These are the activations of a small neural network, seen along a few directions. Each row is one input.
In each table, some parts of the input vary, and every possible input appears once, in random order.
Descriptions start from the smaller parts, as in this example, which fits no table here: ring(8) and (point or line(9) or (values(3) and line(4))).
Shared parts are said once, and a part with two or three values counts as separate values.
In the rows, 128 means zero.

Other details of the inputs vary at random and push rows far along two fixed directions, the same in every table; ignore that.

Table:
x1: [123 125 141 126 109 135 120 110 128 136 129 138 150]
x2: [ 44 132  90 126 142 134 179 153 156  48 122  65  39]
x3: [157 133 139 141 130 122 155 118 107 130 136 135 141]
x4: [145 129 153 142 119 127 135 101 118 139 142 131 132]
x5: [127 135 134 150 127 149 136 110 135 136 125 125 152]
x6: [129 121 105 129 140 132 130 161 143 135 110 138 149]
x7: [158 130 132 135 138 122 123 126 111 139 139 135 118]
x8: [154 124 136 130 136 113 113 132 123 148 142 136 118]
x9: [133 128 151 124 107 134 108  96 123 146 137 136 142]
x10: [145 120 167  88  85 107  60  93 118 162 156 149 133]
x11: [125 135 122 143 139 134 157 140 131 128 107 133 156]
x12: [128 126 130 133 122 133 157 135 127 120 120 130 161]
x13: [123 139 105 162 150 164 150 128 147 126 100 120 156]
x14: [128 132 111 168 148 146 189 139 142 108 115 116 156]
x15: [120 123 104 128 137 128 121 159 147 139 108 136 150]
x16: [ 58 130 126  83 109 105 150 125 108  49 139  84  34]
x17: [ 66 134 122 101 116 126 129 103 116  70 141  83  37]
x18: [158 130 141 142 130 122 148 108 104 131 141 133 130]
x19: [154 122 158  95 107 106  61 101  99 165 150 156 116]
x20: [ 16 130  64 119 139 146 180 175 175  42  93  71  77]
x21: [119 126  78 170 159 168 178 181 177 120  78 128 202]
x22: [174 124 164 105 112  96  93 108  88 157 162 150 109]
x23: [148 136 122 144 145 136 123 131 127 135 125 128 124]
x24: [151 124 151 140 120 121 146 103 109 134 149 132 131]
x25: [ 94 123 158  62  95  84  79 103 101 102 173 104  10]
x26: [142 127 150 128 120 122 114 117 133 148 138 134 128]
x27: [145 118 143 115 113 117 121 132 127 141 138 141 143]
x28: [136 136 112 137 143 144 105 129 136 141 115 129 135]
x29: [132 129 102 155 160 136 151 163 148 129 113 124 141]
x30: [131 126 117 149 141 136 156 147 148 129 119 126 146]
x31: [127 130 131 133 127 137 125 115 124 132 119 137 141]
x32: [129 119 125 110 119 120  83 130 133 146 128 144 138]
x33: [140 130 133 119 131 116 107 137 117 151 126 147 133]
x34: [150 130 130 128 139 123 128 141 115 137 131 139 131]
x35: [138 126 128 124 131 127  89 126 134 147 130 134 134]
x36: [143 129 131 121 133 120 117 141 114 139 127 142 132]
x37: [154 119 183  87  83 101  55  83 106 169 166 153 123]
x38: [137 136 110 147 148 147 115 131 135 136 116 125 135]
x39: [118 126  99 150 137 155 133 149 168 138  98 138 190]
x40: [125 125 137 127 116 127 141 127 126 132 123 137 159]
x41: [135 128 105 140 145 144 106 142 154 145 107 133 162]
x42: [157 128 151 121 121 114 140 115 101 134 141 141 137]
x43: [140 137 119 163 147 147 161 123 130 122 116 121 140]
x44: [144 126 144 131 119 125 152 122 118 130 136 133 154]
x45: [ 61 123 105  91 126 113 138 151 132  69 135  88  35]
Description of these inputs: ring(5) and ring(9).
Q: Changing only the ring(9) part turns x21 into x10. The same change can be made to x16. Which row results?
A: x13
Q: Which other rows does x7 become when the ring(5) part takes its other values? List them by row number.
A: x2, x8, x18, x24
Q: Which other rows does x34 become when the ring(9) part takes its other values? List them by row number.
A: x7, x19, x22, x23, x28, x33, x36, x38

Table:
x46: [125 129 132 125 122 129 130 119 124 123 130 126 126]
x47: [124 126 130 123 123 127 122 128 131 127 130 126 124]
x48: [119 127 126 118 124 128 109 129 134 131 126 128 125]
x49: [119 123 122 114 123 124 110 139 135 131 125 131 126]
x50: [122 130 120 140 133 138 144 130 136 121 120 124 137]
x51: [116 129 114 133 135 137 124 139 146 129 115 126 137]
x52: [118 130 117 137 135 139 134 136 142 126 117 125 136]
x53: [213 118 159 137 120 123  74 121 121 222 129 194 225]
x54: [136 129 139 130 126 121 148 122 115 120 137 125 122]
x55: [123 130 124 140 133 133 153 128 129 114 127 119 126]
x56: [119 132 122 139 134 136 151 126 128 112 124 117 125]
x57: [125 128 123 137 130 135 144 129 133 120 124 123 135]
x58: [111 127 108 125 135 136 121 147 144 125 113 127 134]
x59: [133 129 128 126 134 122 122 129 121 129 133 127 110]
x60: [130 132 127 143 137 132 159 130 125 118 125 123 131]
x61: [132 131 117 137 144 130 136 139 131 124 125 123 119]
x62: [120 125 126 118 124 126 112 131 135 130 128 127 123]
x63: [134 131 138 130 126 123 146 120 113 119 135 125 122]
x64: [129 133 114 138 145 134 135 138 130 123 122 122 121]
x65: [123 131 123 142 134 135 151 127 130 118 125 121 129]
x66: [117 118 179  55  73  84  63  83  84 126 177 129  53]
Q: Changing only one part turns x54 into x60. The same change can be made to x55. Which row results?
A: x65
Q: Describe the family of inputs behind these rows.
A: values(3) and (point or line(6))
Q: Which other rows does x59 become when the values(3) part takes its other values? List them by row number.
A: x61, x64

Table:
x67: [ 99 143  97 153 163 141 179 152 125  96 101 112 103]
x68: [118 126  89 154 156 147 147 156 166 112 112 105 130]
x69: [168 119 178 113  84 117 121  92  98 164 139 170 212]
x70: [158 133 110 189 174 141 191 163 149 139 111 130 161]
x71: [141 132 150  97 116 107 100 111  80 129 146 138  89]
x72: [102 143  82 145 166 155 149 157 141  95  97 105 106]
x73: [135 137  78 168 170 171 136 155 158 137  82 133 180]
x74: [ 99 139  89 160 149 168 153 127 159 101  99 102 145]
x75: [115 133  87 163 167 152 138 187 186 154  77 140 188]
x76: [ 98 129  97 156 138 161 152 130 163 102 112 105 139]
x77: [147 126 177 119 105 102 140  85  90 129 167 130  92]
x78: [153 124 160 112 108 122  66 117 125 194 124 174 174]
x79: [132 123  89 151 151 142 178 189 159 125  85 144 211]
x80: [113 116 159  91  95 100  86 123 137 148 151 132 100]
x81: [164 124 158 126 102 132  77  85 115 175 140 159 178]
x82: [117 134  94 151 162 140 161 162 155  98 120  95 100]
x83: [137 134 165 109 105 111 117  84  85 124 154 127 101]
x84: [ 53 124 126  86  99 119 122  97 126  55 157  72  16]
x85: [ 45 107 133  56  80  90 151 136 119  45 160  82  31]
x86: [158 139  98 181 185 137 176 174 140 144  99 142 162]
x87: [111 145  97 165 158 163 164 130 148 102 103 104 137]
x88: [204 128 153 129 138 103  96 133  95 184 143 170 154]
x89: [167 121 143 115 113 129  64 111 112 181 130 168 168]
x90: [145 126 161 109 105 114 109  91 105 125 163 121  89]
x91: [117 116 152  70  82 103 110 116  93 117 141 145 126]
x92: [171 122 157 119 121 103 116 121  99 146 162 137 110]
x93: [140 146 116 193 164 156 196 129 136 133  98 130 182]
x94: [119 138  80 145 176 140 146 173 147 105 106 108 104]
x95: [123 112 171  87  73 104 134  96 103 111 159 131 124]
x96: [156 120 173 127  96 124  92  97 136 185 142 160 172]
x97: [104 132 137 123 120 123 155 110 112  85 148  95  70]
x98: [174 116 136 116 123 115  64 130 123 185 135 166 162]
x99: [188 119 137 119 130 112  67 127 118 184 136 165 156]
x100: [ 91 118 117 105 115 120 112 133 140 105 143 102  77]
x101: [ 17 134 134  79  92 119 114 103 138  65 137  78  29]
Q: Describe the family of inputs behind these rows.
A: ring(5) and (point or line(6))
Q: Changing only the ring(5) part turns x98 into x76. The same change can be made to x88. Which row results?
A: x97
Q: A walk changes only the line(6) part. It starts at x67 and steps to x71. List the rest of the walk in order.
A: x72, x73, x89, x78
